These are the activations of a small neural network, seen along a few directions. Each row is one input.
In each table, some parts of the input vary, and every possible input appears once, in random order.
A made-up example of a description, with smaller parts first: one of 8 places around a ring, together with either a single point or one of 11 places around a ring or (one of 3 separate values, together with one of 6 places along a line).
Shared parts are said once, and a part with two or three values counts as separate values.
(in the rows, 128 means zero)

Other details of the inputs shift rows strongly along three fixed directions, in all tables alike. That doesn't count.

A family of inputs:
row 1: [163 114 144 180 119 161 161  96 126 142  86 164 174  64]
row 2: [102 124 130 159  77 123 180 115 145 160 165 110  99  72]
row 3: [142 105 132 165  94 141 197 106 149 175 164 135 123  89]
row 4: [147 166 137 164 108 136 170  87  97 125 122 154 170 114]
row 5: [135 170 116  33 186 149  65 198 104 109  83 134 119 219]
row 6: [121  65 136  85 168 141  98 187 179 150 102 119 104 139]
row 7: [101 116 157 169  98 128 171 104 158 131 166 123 129  89]
row 8: [185 134 131 144 135 185 156 127 120 181  73 172 159  84]
row 9: [163 128 155 164 137 167 141 119 127 151  52 175 179  77]
row 10: [ 69  65 131  94 149 128  58 136 211 144 142 128 145 176]
row 11: [ 77 175  94 144  77  33 117  71  71  42 211  63  81 161]
row 12: [206 157 104 133 130 171 136 119  77 149  54 171 168 106]
row 13: [ 98 118 152 176  98 112 161  97 150 133 153 119 125  68]
row 14: [173 202 123 127 143 143 114 110  67 102  73 167 178 139]
row 15: [169 105 119 167 105 162 168 109 127 168 101 149 140  62]
row 16: [102  67 149  96 164 145 118 196 195 167 132 119 102 134]
row 17: [111 187 104 113 119  76  85 110  69  52 146  95 113 176]
row 18: [177 149 130 149 137 152 131 105  95 118  71 167 182 108]
row 19: [ 95  43 143 145 109 107 171 136 196 165 219  97  79 113]
row 20: [123 163 112  54 155 121  85 174 110 105 133 109 102 207]
row 21: [153  61 131  64 201 149  87 194 170 146  96 134 123 190]
row 22: [133 208 120 110 140 128  99 125  60  79  95 145 150 162]
row 23: [138 203 108 124 125 111  94 106  57  68  93 131 139 153]
row 24: [126 124 160 180 107 148 170 109 140 152 112 158 158  60]
row 25: [169 193  80 107 128 117 106 117  48 103  96 134 126 170]
row 26: [ 61 193 101 139  76  44 117  78  76  43 214  63  74 142]
row 27: [ 70 115 156 176  81 104 175 100 161 129 185 101 111  74]
row 28: [137  78 136  84 179 137 111 175 172 154 134 124 111 173]
row 29: [141 104 131 136 122 145 153 140 146 162 148 131 123 109]
row 30: [131 188 114 129 124  96 120  94  71  81 134 126 138 158]
row 31: [171  99 145 166 141 154 155 105 135 142  88 166 179 100]
row 32: [168 169 134 169 121 151 164  91  81 131  95 175 188 107]
row 33: [ 65 196  78 119  63  46 118  97  69  74 205  54  45 132]
row 34: [138 155 149  66 196 152  78 180 123 102  83 144 165 207]
row 35: [ 64  35 166 118 146  97 107 160 215 116 168  87  90 125]
row 36: [120  80 137  85 167 136  92 188 175 149 104 117 100 148]
row 37: [107 156 134  74 167 107  73 162 110  75 133 117 127 204]
row 38: [104  59 107  92 149 157  75 153 215 190 123 144 135 158]
row 39: [126  53 139  94 164 131 102 181 190 151 143 104  98 158]
row 40: [109  84 121 167  81 109 162 107 156 148 185  91  81  78]
row 41: [ 98  99 124 165  79 115 176 113 151 152 200  98  86  78]
row 42: [189 173 109 151 111 160 158 102  80 158  92 161 157  91]
Each input here is: one of 2 separate values, together with either a single point or (one of 4 places along a line, together with one of 5 places along a line).
The inputs of row 27 and row 2 match in every part but the choice among 2 separate values. If row 30 is changed in the same way as row 27 into row 2, which row does it become? -> row 28
Which other rows does row 9 become when the place on the line of 5 takes its other values? List them by row number. -> row 13, row 24, row 27, row 35
A walk changes only the place on the line of 5. It starts at row 4 and steps to row 32. List the rest of the walk in order. -> row 30, row 11, row 31

A family of inputs:
row 43: [121 128 134  87 147 156 116 184 133 125 139 118 117 155]
row 44: [106 133 131  85 156 124  57 170 143 118 118 106 101 141]
row 45: [123 130 143  89 154 144 105 179 138 116 114 102 104 133]
row 46: [152 105 118 139 137 181 148 115 158 206  69 199 181 108]
row 47: [184 199 111 158 108 151 207  94  52 158  83 184 160  98]
row 48: [129  90 154 153 105 161 190 130 176 178 181 128 123  72]
row 49: [194 163  84 171  92 165 150  75  59 137  86 173 186  94]
row 50: [179 122 166 140 152 196 166 164 139 165  69 151 147  69]
row 51: [171  94 189 177 167 166 145 106 153 125  76 185 228 102]
row 52: [141  96 121 109 163 112  69 144 140 118 109 115 116 144]
row 53: [186  88 133 131 152 173 150 146 128 150 101 157 158 128]
row 54: [ 88  65 119 155  92 124 149 113 186 166 136 131 113  90]
row 55: [ 92 196  59 103  96  97  93 104  60  97 119 127 117 175]
row 56: [ 80 159 139 222  69  98 169  29 120 109 134 154 177  69]
row 57: [139 106 129 140 149 147 107 127 151 181  49 172 146  96]
row 58: [148 101 128  87 165 119 114 176 124  88 131 104 100 178]
row 59: [146 104 133  96 176 101  82 163 126 100 121 102  94 160]
row 60: [110 210  74  93 110  86 120 109  54  98 135 125 112 178]
row 61: [183  78 124 154 140 180 117 111 152 167  54 165 175  84]
row 62: [176  83 121 134 139 167 121 134 144 147  80 158 165 114]
row 63: [ 37  68 194 190  87 100 154  93 219 110 227  92 132  70]
row 64: [ 97 119 121  89 162  94  72 159 140 129  98 119  96 158]
row 65: [ 99  58 102 126 114 115 103 122 170 125 181 100 109 148]
row 66: [104 112 138  96 160 101 131 173 136 117 118  98  78 154]
row 67: [105  77 139 166  92 159 139 113 192 170 138 116 120  47]
row 68: [ 94 126 107  78 136 152  68 165 146 122 136 118 120 170]
row 69: [ 96 125 111  78 134 145  65 167 152 111 122 114 113 159]
row 70: [100 117 122  81 159 105  96 166 136 120  98 108  98 164]
row 71: [ 93 115 114  82 154 106  84 158 141 123  95 111 103 163]
row 72: [116 212  82  94 115  87 133 115  49  95 138 123 104 180]
row 73: [122  68 208 174 147 113 169 111 168  93 167 124 152 114]
row 74: [ 83  74 121 128 108 108 139 136 175 147 144 115 101 117]
row 75: [193 166  93 183 102 143 115  62  69 137  60 168 168  67]
row 76: [148 102 134  89 174 114 106 170 123  91 120  92  94 167]
row 77: [130  85 162 163 103 158 195 151 171 156 160 116 108  58]
row 78: [151 134 143 104 163 139 140 151 138 177 104 155 134 169]
row 79: [ 85 143 152 193  79  50 162  51 100  40 219  85 125 110]
row 80: [174 198 107 156  83 174 158 107  67 133  79 162 166  67]
row 81: [172 185  94 122 124 112 116 108  43  76  95 113 122 137]
row 82: [153  88 120 110 146 137 112 151 140 117 113 126 131 146]
row 83: [131  96 137 135 132 149 174 148 141 170 113 152 131 118]
row 84: [114 187 123 149 125  86  90  72  73  35 129 127 177 161]
row 85: [150 110 116 100 155 125  86 132 149 142 144 125 135 186]
row 86: [114 115 134  94 161 115 120 167 134 127  94 115  99 150]
row 87: [152 205  84 152  95 134 134  68  78 169  90 175 164 128]
row 88: [109 116  91 189  40  72 190  46 114 116 247  82  91  80]
row 89: [ 99 131 124  87 151 127  46 161 149 120 114 110 101 143]
row 90: [109  89 134 145 114 119 154 111 184 197 159 135 122 122]
row 91: [ 84 214 144 127 132  69 119 100  61  40 122 127 143 178]
row 92: [116 141 122  91 140 150  75 144 162 155 143 128 129 170]
row 93: [111 188  76 129  95 104 105  88  70 111  81 129 121 123]
row 94: [184  76 119 152 131 186 125 117 153 165  64 177 182  94]
row 95: [139 207 169 175 127 119 179  82  57  87  79 176 183 115]
row 96: [ 99 231 163 122 129  98 115 116  56  25 145 113 140 161]
row 97: [159 124 140 126 149 154 149 133 148 200  92 173 158 139]
row 98: [101 115 116  79 149 110 104 173 137 117 108 120 104 174]
row 99: [127 131 140  88 154 156 128 191 128 121 141 116 110 156]
row 100: [ 62  56 134 163  65 124 164 120 201 158 236  83  87  71]
row 101: [106 102 149 123 119 132 171 153 167 143 207  98  89 114]
row 102: [162 128 161 130 157 167 126 166 139 158  83 145 132  84]
row 103: [ 59  53 163 180 116  82 115  79 204  84 204  96 139 123]
row 104: [150 136  86 188  59 117 175  45  98 138 176 131 141  77]
row 105: [142 115 137 112 158 150 162 171 124 155  96 153 130 147]
row 106: [133 136 143  94 166 116 138 162 137 155 133 130 105 188]
row 107: [106 118 124  80 155 111 116 179 132 114 110 118  96 176]
row 108: [129 129 131  90 144 160 118 161 147 147 139 134 134 143]
row 109: [148 129 214 161 159 186 155 133 153 130  83 181 210  89]
row 110: [ 91  67  99 113 116  96  99 112 175 121 207  92  97 161]
row 111: [122 118 122 209  60  55 190  66 101 101 219  66  57  50]
row 112: [135 180  72 111 111  90  78  98  56  64 116  95 111 154]
row 113: [ 98 125 119  79 136 139  93 156 156 132 164 114 114 161]
row 114: [123 135 140 101 134 139 112 150 158 156 165 115 118 153]
row 115: [147 186  87 118 125  78  79 106  49  67 121 100 100 148]
row 116: [ 70 139 100 184  15  91 169  72 124 110 226  73  78  50]
row 117: [183 126 173 147 160 183 154 166 138 171  73 158 140  63]
row 118: [165  91 120 116 150 157 122 147 130 138 111 144 152 147]
row 119: [ 69  58 141 162  69 121 177 129 196 156 238  80  86  69]
row 120: [198 223 131 158 104 172 181 101  64 159 111 163 157  97]
row 121: [ 71 129 172 106 175  94  97 144 150  80 115 133 153 186]
row 122: [124  96 149 161  95 156 157 111 192 199 180 130 133  82]
row 123: [ 64 127 162 108 171  95  85 137 156  83 113 135 160 185]
row 124: [137  76 142 140 124 105 152 117 170 150 206  97  98 142]
row 125: [113 196  78 112 101 101 128 115  52 103 120 128 118 160]
row 126: [122 112 121 124 119 174 122 126 170 170 138 148 145 111]
row 127: [158 193  88 100 126  96 130 112  43  70 158 109 106 183]
row 128: [110 117 137 100 138 139 103 166 152 124 126  98 105 119]
row 129: [112 117 132 101 163 102  96 161 138 137  94 124 100 143]
row 130: [154  97 128  99 164 135 128 168 121 110 139 118 115 174]
row 131: [105 117 109  84 149 123 109 146 146 150 123 141 126 175]
row 132: [121 131 141  96 157 131  81 173 141 126 114 111 105 125]
row 133: [120 116 134  94 157 120 139 181 130 121 106 125  99 162]
row 134: [143 140  97 174  74  97 153  71  85 102 148  96 112  78]
row 135: [124 169 122 180  90  79 182  95  76 126 136 114  82  72]
row 136: [149 191  70 124 103 102  84  73  72 108 145 124 135 176]
row 137: [156 215 117 149  84 135 160  94  75 139 156 129 129 110]
row 138: [204  83 142 149 146 182 163 141 137 156  72 169 167  95]
row 139: [132 124 141  99 141 159 124 180 141 125 118 123 119 128]
row 140: [160 186  84 112 116 105 129 100  50  84 149 120 122 167]
row 141: [166 200 105 160  86 170 138  92  69 137  67 153 164  56]
row 142: [208 100 141 149 150 176 149 117 149 192  98 174 181 120]
row 143: [141 127 204 162 154 184 142 127 159 134  81 182 219  87]
row 144: [ 58  60 118 142  90  96 154 123 182 155 196  99  86 117]
row 145: [118 120 140 102 169 103 109 168 132 134  96 122  92 144]
row 146: [192 117 146 112 173 147 137 147 131 151 124 142 137 171]
row 147: [ 76 135 170 118 157 138  69 133 168  84 123 136 171 156]
What is each input in this table made of? -> one of 3 separate values, together with one of 5 places along a line, together with either a single point or one of 6 places along a line
The inputs of row 79 and row 91 match in every part but the choice among 3 separate values. If row 65 is changed in the same way as row 79 into row 91, which row does it become? -> row 55
The inputs of row 110 and row 46 match in every part but the choice among 3 separate values. If row 51 is changed in the same way as row 110 into row 46, which row does it become? -> row 121
The inputs of row 72 and row 48 match in every part but the choice among 3 separate values. If row 105 is changed in the same way as row 72 into row 48, which row does it become? -> row 99
Which other rows does row 61 become when the place on the line of 5 takes its other values? List them by row number. -> row 76, row 81, row 112, row 134
Which other rows does row 101 become when the choice among 3 separate values takes its other values? List them by row number. -> row 47, row 127
Which other rows does row 86 become when the place on the line of 6 takes its other values? List them by row number. -> row 72, row 78, row 83, row 107, row 145
